These are the activations of a small neural network, seen along a few directions. Each row is one input.
Each table varies a few parts of the input and shows all the possible inputs, shuffled.
A made-up example of a description, with smaller parts first: one of 3 separate values, together with either a single point or one of 11 places around a ring or (one of 5 places around a ring, together with one of 6 places along a line).
Shared parts are said once, and a part with two or three values counts as separate values.
In the rows, zero is written as 128.

Other details of the inputs vary at random and push rows far along three fixed directions, the same in every table; ignore that.

Table:
row 1: [ 87 127  71 148 161 132  98 140  70  94 201 132 145]
row 2: [135 102 149 136 137  78 117 130 129 131  76  87 135]
row 3: [140  88  66  78 138  32 161 110 136 153 137 157 110]
row 4: [176 129 157 115  55 102 149  82 178 162  63 127 114]
row 5: [137 142 204 165 136 172 116 126 109 104 123 101 152]
row 6: [141 130 139 120 122 115 153 127 125 148 119 120 151]
row 7: [124  89 218 118 189  90 168 130  78 159  95  92 183]
row 8: [116 170 163 190 113 236  80 155 128  85 140 135 113]
row 9: [110 156 191 174 130 192  91 170 122  90 116  99 132]
row 10: [122 123 151 123 160 122 124 155 121 127 103  87 152]
row 11: [116 152 103 132  89 178 131 132 159 134 161 164  83]
row 12: [ 90 116  56 126 158  87 131 145  70 125 181 136 156]
row 13: [181 112 155 115  84 120 129  81 192 152  44 118 110]
row 14: [179 146 163 148  65 184 120  96 197 129  67 125  86]
row 15: [137 123  59 135  98 131 108 108 160 125 123 145  89]
row 16: [109 148  59 143  80 140 123 108 159 124 155 180  61]
row 17: [100  86  94  84 225  65 137 136  57 138 169 102 208]
row 18: [126 143 133 138 113 147 134 145 125 134 147 133 141]
row 19: [127 151 192 176 128 195 102 141 111  95 147 114 144]
row 20: [139  77 152  83 161  45 174 101 122 185  86 110 158]
row 21: [131 133  40  85 104 108 121 122 187 138 120 135  97]
row 22: [ 75 163  68 129 159 178 116 185  89  85 237 180 113]
row 23: [139 130  49  67 108  89 149 106 167 140 152 178  88]
row 24: [135 133 240 145 161 133 140 140  83 115 109 116 152]
Description of these inputs: one of 4 places along a line, together with one of 6 places along a line.
Changing only the place on the line of 4 turns row 2 into row 21. The same change can be made to row 16. Which row results?
Answer: row 20
Start at row 15 and move only the place on the line of 4, one step at a time. The first step leads to row 13. Which rows follow, in order?
Answer: row 14, row 8
Change only the place on the line of 6 in row 6. List by row number the other rows that result.
Answer: row 5, row 7, row 10, row 14, row 24

Table:
row 25: [130 164 118 141  96 170 122 110 141 109 147 172  82]
row 26: [141 135 121 127  91 124 151 105 146 149 126 151 105]
row 27: [116 112  68  94 141  78 131 128 120 131 141 121 135]
row 28: [128 130 153 143 111 128 152 120 106 135 117 139 117]
row 29: [146 132 115 121  98 152 114 112 162 130 108 142 104]
row 30: [155 138 147 114  76 116 137  97 163 136 112 144 111]
row 31: [129 128 148 118 141 100 142 137 135 131 109 111 142]
row 32: [158 116 102 122 107 134 132 122 159 133 123 132 118]
row 33: [122 114 163 142 142 110 139 138 121 139  99 115 150]
row 34: [139 147  95 128  95 130 120 129 161 119 122 149 108]
row 35: [103 119 164 124 183 138 123 145  88 121 132 103 164]
row 36: [131 106  90 110 146  92 137 133 121 164 129 126 147]
row 37: [159 134 130 100 103 105 141 114 169 156 101 116 113]
row 38: [145 103 172 142 144 103 131 134 124 127  96 111 146]
row 39: [ 95 128 117 156 156 121 116 137  98 116 143 118 153]
row 40: [114 147 114 119 113 133 123 142 140 117 135 132 106]
row 41: [133 130 183 162 106 161 112 130 122 126  96 114 138]
row 42: [146 124 138 135 111 123 131 129 161 128 110 132 108]
row 43: [ 97 135 151 146 134 142 123 145 112 123 126 119 126]
row 44: [102 106 152 126 177 108 131 157  92 121 140 104 148]
row 45: [123 141 128 164 122 146 104 128 131  98 137 127 116]
row 46: [112 141 115 150 108 159 106 122 124 120 138 120 125]
row 47: [160  97 155 100 130  81 171  96 126 153  86 128 123]
row 48: [131 125 130 131 132 120 135 135 150 125 129 124 116]
row 49: [134 125 141 120 153 124 124 131 122 140 117 124 135]
row 50: [127  94  82  80 156  92 150 137 136 152 152 112 139]
row 51: [144 133 113 130  91 152 138 119 167 141 113 133 115]
row 52: [123 126 136 142 146 120 117 117 124 114 114 121 135]
row 53: [148 147 140 124 108 147 123 110 165 140 105 130  95]
row 54: [103 121  72 114 149 114 115 127 116 116 151 136 120]
row 55: [131 126 153 133 147 151 127 131 121 121 114 120 144]
row 56: [108 133 108 142 166 155 109 133  95 100 153 121 152]
row 57: [143 135 101 135  88 152 109 111 159 117 136 128  96]
row 58: [ 93 131 142 148 161 129 130 152 104 124 136 117 149]
row 59: [123 157 127 130  94 146 114 118 141 112 158 159 117]
row 60: [126 115  87  95 147 100 157 116 115 140 144 153 121]
row 61: [137 128 121 122  81 121 142  98 162 150 127 152 108]
row 62: [130 130 111 136 114 158 108 139 133 115 146 135 116]
row 63: [ 95 147  95 155 111 151 104 131 121 110 149 136 108]
row 64: [120 114  95  96 142 105 139 111 129 136 154 155 130]
row 65: [145 119 173 138 139 127 124 137 123 136 113 112 134]
row 66: [125 142 125 123 134 143 134 139 129 119 137 114 143]
row 67: [ 92 146 128 169 160 152  98 146  75 115 160 116 150]
row 68: [164 111 167 139  99 129 142 108 153 151  71 109 142]
row 69: [128 133 138 158 118 153 119 115 123 121 119 107 142]
row 70: [145 124 196 143 144 128 127 132 125 136 106  98 134]
row 71: [125 126  54 104 132  85 134 123 143 130 144 131 130]
row 72: [ 94 141 120 127 145 135 114 163  96 105 150 133 134]
row 73: [102 109 129 137 166 122 114 161  83 108 148 125 144]
row 74: [121 103 103 102 158 104 159 132 127 157 132 106 161]
row 75: [ 85 144 111 137 155 159 104 159  97  97 157 147 119]
row 76: [138 160 123 129  75 170 112 130 163 116 125 139  99]
row 77: [154 106 155 121 121  99 161 113 120 139 113 129 116]
row 78: [129 127 166 130 134 154 118 131 123 122 109 121 134]
row 79: [104 147 130 146 166 144 101 165  73 108 157 126 158]
row 80: [164 113 181 129 112 106 154 105 135 142 104 126 119]
row 81: [ 96 148  89 140 106 159 112 148 132 117 151 154  98]
row 82: [124 144 150 135 126 126 142 134  91 113 135 138 126]
row 83: [121 150 124 156 121 190 109 148 129  98 158 136 118]
row 84: [126 108 162 111 171  76 161 136  73 136 126 115 171]
row 85: [122 139 141 141 135 143 120 134 137 114 115 139 119]
row 86: [142 125 170 138 137 134 127 137 110 120 103 105 166]
row 87: [134 125 164 143 157 124 112 116 105 128 107 104 145]
row 88: [131  83 103  85 161  70 145 125 122 152 105 124 143]
row 89: [146 128 116 119 129 126 119 120 140 141 113 136 118]
row 90: [135 128 155 129 129 119 138 123 137 158 106 108 131]
row 91: [136 126 133 111 112 122 134 113 164 137  98 129  96]
row 92: [150 146 115 134  93 146 121 109 152 116 119 117 121]
row 93: [142 131 123 114 124 144 138 114 160 134 114 123 119]
row 94: [103 168 123 166  99 179 124 132 111 107 160 164  96]
row 95: [145 131 137 127  89 133 125 103 163 128 142 153 104]
row 96: [112 133 153 150 160 164 121 154 104 105 153 109 147]
row 97: [122  97  88  91 142  98 148 135 129 163 133 121 149]
row 98: [154 141 155 121  88 116 143 103 152 136 114 139 115]
row 99: [130  90 113  92 155  75 153 123 117 147 153 133 151]
row 100: [115 117  91 112 145 136 123 151 121 126 165 131 132]
row 101: [159 145 106 116  76 150 134 117 181 130 113 136 106]
row 102: [112 160 119 157 112 174 106 144 129 126 147 144 109]
row 103: [ 83 148 137 150 179 154 112 158  97  97 153 130 141]
row 104: [128 112 164 128 138 100 154 116 110 154 121 124 152]
row 105: [134 129  63 101 135  93 126 121 131 143 147 124 131]
row 106: [129 103 113  98 140  79 137 140 117 138 113 121 145]
row 107: [142 118 136 134  86 119 130 115 157 145  85 132 106]
row 108: [109 124  58  97 125 127 139 133 147 151 157 133 121]
row 109: [139 131 110 135 126 137 112 137 133 129 141 136 116]
row 110: [110 122  72 104 118 108 138 116 139 150 171 161 129]
row 111: [127 133 135 125 133 113 131 142 131 122 117 127 139]
row 112: [161 131 157 124  86 133 123 117 154 132  87 118 124]
row 113: [137 116 165 135 115 126 126 134 137 125 104 122 112]
row 114: [143 126 159 151 136 126 110 122 117 126 120 103 132]
row 115: [147 118 149 129 116 116 151 116 128 132 124 138 111]
row 116: [113 119  37 110 123 112 118 128 140 121 172 143  99]
row 117: [105 138 144 137 162 140 127 130  90 113 157 145 140]
row 118: [124 112  45  92 156 120 134 133 130 137 156 144 140]
row 119: [149 127 206 133 126 105 149 116 104 131  97 116 147]
row 120: [116 139  30  98 115 128 116 127 138 122 174 138 118]
row 121: [117 138 146 147 134 163  99 119 111 104 128 116 131]
row 122: [149 119 147 147 124 138 122 114 132 116 117 102 136]
row 123: [133  97 106  68 155  72 157 133 129 159 124 100 160]
row 124: [119 151 131 156 127 162 102 135 132  99 124 149 114]
row 125: [132 115 191 125 141 116 130 104 117 131 111 131 150]
row 126: [119 168 160 159 125 172 100 152 109 104 137 129 127]
row 127: [125 123 158 156 129 126 125 135 121 128  99 123 145]
row 128: [145 122 174 136 120 120 140 114 130 132 125 130 124]
Changing only one part turns row 77 into row 28. The same change can be made to row 96. Which row results?
Answer: row 74
Changing only one part turns row 105 into row 114. The same change can be made to row 31. Which row results?
Answer: row 48
What is each input in this table made of?
Answer: one of 4 separate values, together with either one of 6 places along a line or (one of 4 places along a line, together with one of 5 places along a line)
Change only the place on the line of 5 in row 86. List by row number the other rows that result.
Answer: row 34, row 79, row 106, row 112
Start at row 72 and move only the place on the line of 5, one step at a time. The first step leads to row 111. Which rows follow, in order?
Answer: row 126, row 76, row 101
Change only the choice among 4 separate values in row 42. List by row number the other rows that result.
Answer: row 33, row 85, row 111
Change only the place on the line of 6 in row 30. List by row number the other rows that result.
Answer: row 59, row 82, row 84, row 98, row 119
Change only the place on the line of 4 in row 93. List by row number the other rows that result.
Answer: row 55, row 56, row 118

Table:
row 129: [ 96 118 108 127 166 136 111 158  94 119 166 110 181]
row 130: [116 133 123 135 169 123 113 162  91 114 145 110 161]
row 131: [122 115 184 154 173 133 115 138  94 112 109  84 155]
row 132: [148 122 104 103  84  87 155 107 170 147  98 140  96]
row 133: [121 151 124 156  96 161 103 118 149 104 153 155  79]
row 134: [134 158  99 117 106 161 117 125 148 115 156 165  96]
row 135: [113  95 111  99 169  64 155 133  94 143 148 107 155]
row 136: [115 145 163 141 125 123 126 125 113 115 109 130 127]
row 137: [174  88  93  81 105  74 179  99 174 178 112 131 127]
row 138: [155 154  86 110  70 146 144  94 183 141 136 155  94]
row 139: [132 102 139 105 136 104 130 132 145 147 114  92 149]
row 140: [142 101  44  90 127  97 142 111 158 163 119 128 117]
row 141: [100 176 198 176 138 198 104 144  92  86 153 123 124]
row 142: [ 97 110  94  95 203  98 150 173  58 126 184 125 180]
row 143: [143  93 121 103 152  94 157 117 128 154 132 130 154]
row 144: [151 165  87 138  46 162 112  81 192 119 134 174  68]
row 145: [150 118  98 108  79  96 152  97 163 161 104 138 100]
row 146: [124 104  27  80 118  70 156 127 157 153 151 160 101]
row 147: [ 95 115  41 108 177 103 127 157 101 148 171 127 157]
row 148: [157  98 122 103 151  91 138 124 129 140  96 102 145]
row 149: [122 112 169 132 168 115 153 140  80 132 134 106 181]
row 150: [121 125 167 136 140 125 122 145 126 127  98 104 149]
row 151: [135 148 197 149 119 165 119 115 135 116 117 126 113]
row 152: [104 140  44 110 143 145 128 167 110 114 207 168 116]
row 153: [125 131 192 177 120 146 118 128  95 104 124 121 142]
row 154: [124 118  23  75 115  78 152 105 148 166 152 156 111]
row 155: [128 157 117 152  73 159 109 115 170 107 126 171  68]
row 156: [129 114 178 139 162 141 108 139  90 101 102  96 157]
row 157: [110 167 140 163 128 198  96 156 107  85 172 162 110]
row 158: [160 120 118 117 131 106 131 126 145 137 102 113 130]
row 159: [116 114 196 147 166 132 136 150  85 122 137 106 153]
row 160: [ 95 119 168 162 165 133 112 140  68 116 137 128 154]
row 161: [168  86 132 101 141  60 158 108 147 172  84  88 169]
row 162: [ 96 128  94 117 162 113 118 131 102 118 175 139 130]
row 163: [101 113  16  91 144  89 140 140 125 136 201 153 110]
row 164: [124 127 132 127 122 133 142 142 136 130 127 144 114]
row 165: [147 168 119 143  65 177  98 130 176 110 122 140  89]
row 166: [154 129 150 148  60 133 131  99 165 143  90 142  85]
row 167: [124 154 121 154  95 159 107 140 122  95 153 156  96]
row 168: [120 107 147 120 155  93 133 115  98 146 116 124 153]
row 169: [ 92 133 121 157 185 148 107 163  72 116 152 113 162]
row 170: [125 149 124 133 107 156 136 130 142 121 151 136 101]
row 171: [103 163 153 175 112 193  89 149 116 106 132 125 127]
row 172: [161 113 247 134 133  86 141 108 100 133  56  89 162]
row 173: [ 98 146 106 127 139 147 137 156 113 114 159 147 123]
row 174: [120 128 180 155 140 157 123 133 105 129 123 135 135]
row 175: [102 173 138 163 127 177  85 142  94  80 165 158 115]
row 176: [137 129 187 120 132 116 150 122 128 137  87 117 138]
row 177: [175 106 187 136  96 133 129  87 160 131  54  95 131]
row 178: [ 84 135  46 124 156 121 129 148  83 110 207 149 148]
row 179: [169 105 121 103  80 104 165 100 180 179  90 138  99]
row 180: [152 185 138 140  58 188 115 114 169 107 126 159  74]
row 181: [ 73 117  88 141 202 121 113 159  50 101 207 143 175]
row 182: [155 109 245 147 132  93 144  95 101 136  62  85 173]
row 183: [138 146 103 127  87 146 115 123 180 132 130 124  94]
row 184: [146  80 105  67 132  60 155 125 170 173  88 103 150]
row 185: [122 148 191 147 129 158 122 130 126 113 108 137 123]
row 186: [113 160 145 149 111 149 112 119 122 105 143 133 107]
row 187: [164 111 170 128 104 110 136 107 158 150  77  95 150]
row 188: [108 149 169 166 110 187  91 146 121 111 119 115 138]
row 189: [121 101 137 115 161 117 127 133 118 123  99 106 145]
row 190: [140 106 162 132 167  99 133 131 118 140 103  84 153]
row 191: [143 140  68 132  96 156 117 111 167 121 135 138 100]
row 192: [ 96 128 100 124 171 143 124 152 103 116 191 144 130]
row 193: [147  85 118  91 148  90 140 109 145 147  99  96 134]
row 194: [133 112 142 109 139 116 118 146 124 131 118 103 162]
row 195: [138 117 121 128 110 147 117 109 147 131  96 121 113]
row 196: [128 100  44  79 160  65 147 135 146 163 153 112 137]
row 197: [127 143 153 144 115 159 124 133 145 117 122 153 103]
row 198: [145 110 168 129 136  99 128 123 114 126 109 127 138]
row 199: [127 146 160 142 117 163 121 117 129 131 120 143 118]
row 200: [137 179 127 159  55 178 106 123 152  92 136 159  73]
row 201: [123 133 195 148 131 125 120 119 114 115  94 125 132]
row 202: [179 117 124  95  85 109 157  78 189 163  96 139 111]
row 203: [132 148  97 141 103 160 112 126 165 112 114 139  88]
row 204: [124 127  76 116 141 115 130 139 148 134 126 130 119]
row 205: [117 148 126 140 109 162 134 133 124 130 140 142 116]
row 206: [104 150 118 149 145 145 108 158 120 111 137 125 131]
row 207: [154 101 202 110 140  89 165 103 119 170  69  98 162]
row 208: [101 128  49 128 175 131 119 153  99 118 183 129 156]
What is each input in this table made of?
Answer: one of 5 separate values, together with either one of 6 places along a line or (one of 2 separate values, together with one of 5 places around a ring)
Changing only the choice among 5 separate values turns row 161 into row 206. The same change can be made to row 191. Which row results?
Answer: row 203
Changing only the choice among 5 separate values turns row 164 into row 137. The same change can be made to row 201. Which row results?
Answer: row 144
Change only the choice among 5 separate values in row 205. List by row number the other rows that result.
Answer: row 142, row 149, row 170, row 173
Change only the place on the line of 6 in row 190. List by row number the other rows that result.
Answer: row 131, row 139, row 183, row 193, row 196
Change only the choice among 2 separate values in row 173. List by row number the other rows that result.
Answer: row 132
